Each row below holds a small network's activations on one input, seen along a few directions.
Each table varies a few parts of the input and shows all the possible inputs, shuffled.
A made-up example of a description, with smaller parts first: one of 3 separate values, together with either a single point or one of 11 places along a line or (one of 4 places along a line, together with one of 8 places around a ring).
Shared parts are said once, and a part with two or three values counts as separate values.
In the rows, 128 means zero.

A family of inputs:
row 1: [138  45  99 149  80 142 189  82 126 109 139 141  79]
row 2: [ 63 178 161  46 169 132 176 149 144 205 139 190 128]
row 3: [159 133 149 167 160 175 123 123 102  72 122  71 123]
row 4: [117  93 139 115  84 183 104 147 110  86 111  81 149]
row 5: [ 82 159 117  90 139  63 137 130 128 150 123 203 208]
row 6: [ 39 146 135 138 133  25 127 159 112 224 111 164 146]
row 7: [191 128 111 192 135 180 141 141 122  78 116 117  92]
row 8: [150  92 107 131  59 182 112 163 101  83 118 130 109]
row 9: [210 174 118 164 183 165  95 129 107 108 155  33 140]
row 10: [ 91  60 116 123 101 150 165  70 128 104 134  92 110]
row 11: [243 160  85 178 167 151 117 154 118 100 136  75  96]
row 12: [ 83 126 168  89 148  48  86 135 211 164 178 178 136]
row 13: [ 99 172 160  84 107  67  91  81 155 180  82 190 149]
Describe the family of inputs behind these rows.
> either one of 5 separate values or (one of 2 separate values, together with one of 4 places along a line)

A family of inputs:
row 14: [ 85  99 112 104 103 140 176 134 140 150 134 196  99]
row 15: [ 76  88 162  80  88 132 109 126 151 117 141 135 150]
row 16: [120 134 136  96 109 165 139 115 108 126  93 149 135]
row 17: [127 107 138 116 129 110 143  71 160 124 150 120  88]
row 18: [ 55 100 142 112  88 123 134 143 102 146 112 131 156]
row 19: [133 123 114 124 125 150 181 100 139 149 117 161  92]
row 20: [149 144 117  96 125 182 141 130 103  98 111 124 148]
row 21: [181 149 112 161 112 136  73 172 118  91 115  98 127]
row 22: [155 117 103 162 108  82 124  95 144 137 109 150 107]
row 23: [ 73 114 142  77  87 156 137 147 108 124 110 180 138]
row 24: [124 202 129 111 167  48  69 147 139 192 143 179 160]
row 25: [176 116 141 158 163 163 120 125 146 103 171  88  89]
row 26: [110  86 108 141  90  74 124 138 152 142 127 182 114]
row 27: [115 132 121 139 134 144 128 126  87 111 109  83 160]
row 28: [155 129 142 133 139 189  88 145 147  94 149  68 127]
row 29: [ 95 201 152 107 181  63 127 148 129 218 143 132 173]
row 30: [201 131 100 189 131 121 109 151 130 109 136 114 101]
row 31: [134 140 122 154 140 164 113 170  89 113 118  59 129]
row 32: [133 121 138 116 129 167 103 102 147  89 145  90 157]
row 33: [ 92 124 139 132 116 126 129 108  91 137  96 105 150]
row 34: [160 139 116 149 107 115  88 129 121  88 103 118 160]
row 35: [105 113 111 152 132 105 169  96 112 154 122 114 106]
row 36: [131 117 104 166 156 121 164 110 100 124 134  99 124]
row 37: [150 121 115 182 166 141 146 152  92 122 145  83  99]
row 38: [167 128 111 129 140 164 181 115 122 119 135 141 113]
row 39: [ 89  73 137  92 107 100 149 114 171 132 166 148  97]
row 40: [102 104 142 124  67  95  89 147 127 125 107 168 157]
row 41: [139 129 136 142  90 102  87 110 120 119  88 141 147]
row 42: [ 63  83 111 132 110  99 172 133 130 160 135 145 116]
row 43: [102 230 158  92 188  98 140 154 153 175 127 195 149]
row 44: [157 110 132 133 150 135 137  84 149  99 166 105 110]
row 45: [109 114 154 103 112 144 105  85 147 114 128 108 139]
row 46: [173 154 121 108 130 202 127 176 102 102 119 103 118]
row 47: [182 121  97 174 126  97 123 111 134 108 124 132 127]
row 48: [102 175 171  77 211  71 101 140 182 181 140 145 156]
row 49: [189 139 124 144 148 183 164 158 116 117 141 122  90]
Describe the family of inputs behind these rows.
> one of 4 separate values, together with either a single point or (one of 2 separate values, together with one of 4 places along a line)
Changing only the choice among 4 separate values turns row 43 into row 29. The same change can be made to row 14. Which row results?
> row 42
Which other rows does row 27 become when the choice among 2 separate values takes its other values? List them by row number.
> row 36
Which other rows does row 21 become when the choice among 4 separate values takes its other values? List them by row number.
> row 28, row 31, row 46
Which other rows does row 23 become when the place on the line of 4 takes its other values? List them by row number.
> row 16, row 20, row 46
Which other rows does row 45 become when the choice among 2 separate values takes its other values? List them by row number.
> row 17
List by row number the other rows that have the choice among 4 separate values in common with row 21.
> row 22, row 24, row 26, row 30, row 34, row 40, row 41, row 47

A family of inputs:
row 50: [ 97 131 138 101 157  91 129 130 167 157 159 140 128]
row 51: [154  43 118 143  57 203 139 111 132  50 125 114  79]
row 52: [206 127  99 170 151 204 150 136  96  62 119  59 104]
row 53: [ 99 170 161 106 156 102 123 132 141 172 118 167 137]
row 54: [ 79 158 172  98 148 110 105 132 141 151 125 134 155]
row 55: [ 93 121 129 123 114 110 122 154 112 132 125 148 161]
row 56: [113 144 131 109 161  82 149 133 169 179 154 171 111]
row 57: [ 78 101 126 122  97  99 124 119 123 147 106 124 138]
row 58: [ 91 104 137 107 120  98 131  86 144 131 139 142 148]
row 59: [177 105 112 160 138 232 169 127  82  84 148  48  91]
row 60: [223 133 119 189 136 146  73 131 115  85 145  56 110]
row 61: [122 169 132  87 125 122 116 141 129 156 114 168 145]
row 62: [109 141 120 134 121  98 140 154 109 152 122 177 138]
row 63: [105 148 144  78 115 133 102 142 133 135 119 137 169]
row 64: [110 123 128 118 127  87 152  90 144 152 135 174 130]
row 65: [ 97 119 116 135 105  88 146 121 121 168 102 154 115]
row 66: [224 140  94 196 148 172 106 139 117  63 121  63 118]
Describe the family of inputs behind these rows.
> either a single point or one of 4 places along a line or (one of 2 separate values, together with one of 6 places around a ring)
Start at row 57 and move only the place on the ring of 6, one step at a time. The first step leads to row 58. Which rows follow, in order?
> row 50, row 54, row 63, row 55
